These are the activations of a small neural network, seen along a few directions. Each row is one input.
In each table, some parts of the input vary, and every possible input appears once, in random order.
A made-up example of a description, with smaller parts first: one of 6 places along a line, together with either a single point or one of 11 places along a line or (one of 3 separate values, together with one of 5 places around a ring).
Shared parts are said once, and a part with two or three values counts as separate values.
(in the rows, 128 means zero)

Other details of the inputs shift rows strongly along two fixed directions, in all tables alike. That doesn't count.

A family of inputs:
r1: [127 165 112 165 143 102 153 110 129 146  98]
r2: [118  86 143 146 180 169 150 126 155 140 147]
r3: [124 161 113 132 124 111 138 124 126 123 111]
r4: [146 169 118 117  52  83  99 127  85 120 118]
r5: [139 139 128 138 129 118 127 120 119 127 112]
r6: [141 159 130 135 108 109 122 126 127 119 108]
r7: [109 166 105 158 145 101 159 105 122 144  96]
r8: [114  87 141 143 180 168 145 132 156 145 146]
r9: [120 156 114 126 115 103 118 124 107 128  99]
r10: [103 157 108 151 134 109 141 119 128 143  96]
r11: [158 139 130  91  54 104  98 148 103 107 127]
r12: [162 125 146  83  81 127  66 157 111  90 135]
r13: [128 141 120 136  98 106 145 128 126 144 116]
r14: [156  83 179  39 110 170  73 155 127  78 183]
r15: [158 117 160  90  97 141  88 144 125  91 143]
r16: [103 155 108 152 134 109 143 118 124 142  93]
r17: [131 102 138 136 170 162 146 130 154 132 151]
r18: [147  66 177  47 105 181  68 159 124  76 175]
r19: [169 130 144  88  70 120  70 147  98  81 122]
r20: [131 132 126 145 141 123 133 119 124 135 113]
r21: [122 119 131 155 158 142 150 119 142 137 123]
r22: [154 159 108 111  58  71  86 109 110 109 116]
r23: [128 155 113 129 111 109 126 122 109 114 103]
r24: [115  79 124 141 166 154 149 107 177 147 172]
r25: [122 159 118 132 130 107 139 116 121 129 109]
r26: [117 160 104 168 120  80 163 119 119 164 105]
r27: [114 163  99 152 127 102 143 115 113 132  90]
r28: [140 149 117 147 121 113 129 123 118 123 104]
r29: [134 143  96 143 103  94 124 105 135 130 125]
r30: [120 124 128 145 121 114 151 133 134 147 133]
r31: [105  95 140 134 182 169 159 122 157 137 152]
r32: [140 110 135 107  97 140 112 141 116 120 165]
r33: [113 139 129 132 144 132 146 122 142 130 125]
r34: [123 103 142 141 188 162 157 122 161 148 153]
r35: [117  95 136 141 185 159 143 129 152 153 146]
r36: [117  96 131 143 148 144 152 136 140 146 169]
r37: [142 131 141  89 100 124  95 132 104  98 127]
r38: [110 120 122 154 135 135 158 120 136 155 148]
r39: [112 103 134 125 167 152 142 122 134 134 140]
r40: [152 135 131 115  96 119  96 139 109 104 114]
r41: [122 131 129 144 140 128 127 132 140 138 120]
r42: [111 161  98 149 129 103 140 121 116 137  91]
r43: [123  97 132 137 171 160 136 138 150 140 145]
r44: [130 133 132 146 137 131 137 121 135 128 119]
r45: [124 158 113 133 124 112 137 122 122 121 110]
r46: [130 148 115 137 103  98 146 123 119 151 113]
r47: [149 123 135 110 107 130  95 144 116 108 125]
r48: [116  96 137 142 187 159 144 130 156 154 149]
r49: [145 161 123 102  79 102  98 132  99  93 107]
r50: [122  95 146  94 148 158 110 139 134 123 153]
r51: [110 164  98 148 129 102 138 123 120 139  93]
r52: [126 130 126 154 162 132 152 114 138 144 122]
r53: [113 135 129 134 144 132 146 121 139 128 125]
r54: [123 157 108 167 139 101 144 113 120 148  90]
r55: [132 135 135 104  97 121 102 132 108 101 115]
r56: [113  88 142 141 181 169 143 134 160 146 149]
r57: [131 153 105 138  93 110 139 122 115 143 120]
r58: [116 102 128 122 157 155 135 132 135 126 139]
r59: [152 129 142 101  99 120  85 140 108 108 122]
r60: [128 154 110 138  99 106 141 114 114 152 119]
r61: [121 159 109 127 112 105 118 133 117 124 104]
r62: [150 123 137 102  77 111 106 151 110 112 142]
r63: [131 100 137 138 169 162 145 128 149 131 148]
r64: [113 159 110 170 108  88 154 120 119 151 115]
r65: [108 159 110 156 133 108 151 110 123 135  94]
r66: [131 106 138 135 171 162 147 131 157 134 152]
r67: [132 142 125 144 118 115 123 126 121 126 103]
r68: [134 121 146  82  98 135  84 149 121  99 137]
r69: [151  70 168  64  92 179  94 151 132 106 190]
r70: [138  71 169  55 131 176  79 157 133  98 181]
r71: [109  93 135 149 167 145 163 127 144 160 170]
r72: [103  94 131 135 188 161 155 121 145 147 144]
Description of these inputs: one of 3 separate values, together with either a single point or one of 5 places around a ring or (one of 2 separate values, together with one of 9 places along a line).
Changing only the choice among 3 separate values turns r59 into r8. The same change can be made to r39. Which row results? -> r55
Changing only the choice among 3 separate values turns r48 into r41. The same change can be made to r14. Which row results? -> r33
Which other rows does r65 become when the choice among 3 separate values takes its other values? List them by row number. -> r23, r37
Which other rows does r43 become when the place on the line of 9 takes its other values? List them by row number. -> r12, r17, r19, r28, r40, r47, r63, r66

A family of inputs:
r73: [146  83 150  70  79 149  91 147 104 100 176]
r74: [ 97 110 142 155 202 168 172 137 143 154 123]
r75: [141 187 131 112  75  95 116 128  96  95  89]
r76: [122 107 134 125 162 149 128 109 156 118 140]
r77: [101 187  90 192 164  92 165 112 120 160  54]
r78: [150  92 157  62  84 142  90 145 108 107 182]
r79: [122 201  80 155  42  49 129 118  87 140  74]
r80: [132 161 108 133 130 109 123 112 129 113 103]
r81: [ 93 168  83 205 199 107 174 105 139 171  68]
r82: [141  92 149  69  71 140  87 158 126 108 178]
r83: [185  65 168 146 135 165 126 140 163 134 187]
r84: [104  79 139 147 213 175 140 123 163 145 139]
r85: [149 168 123  88  31  69  85 139  90 111 124]
r86: [109  91 138 134 204 181 167 118 168 136 156]
What do these inputs look like to the network? -> either a single point or one of 5 places around a ring or (one of 2 separate values, together with one of 4 places along a line)
Which of the alternatives is r83? -> a single point
Which other rows does r84 become when the place on the line of 4 takes its other values? List them by row number. -> r74, r77, r81
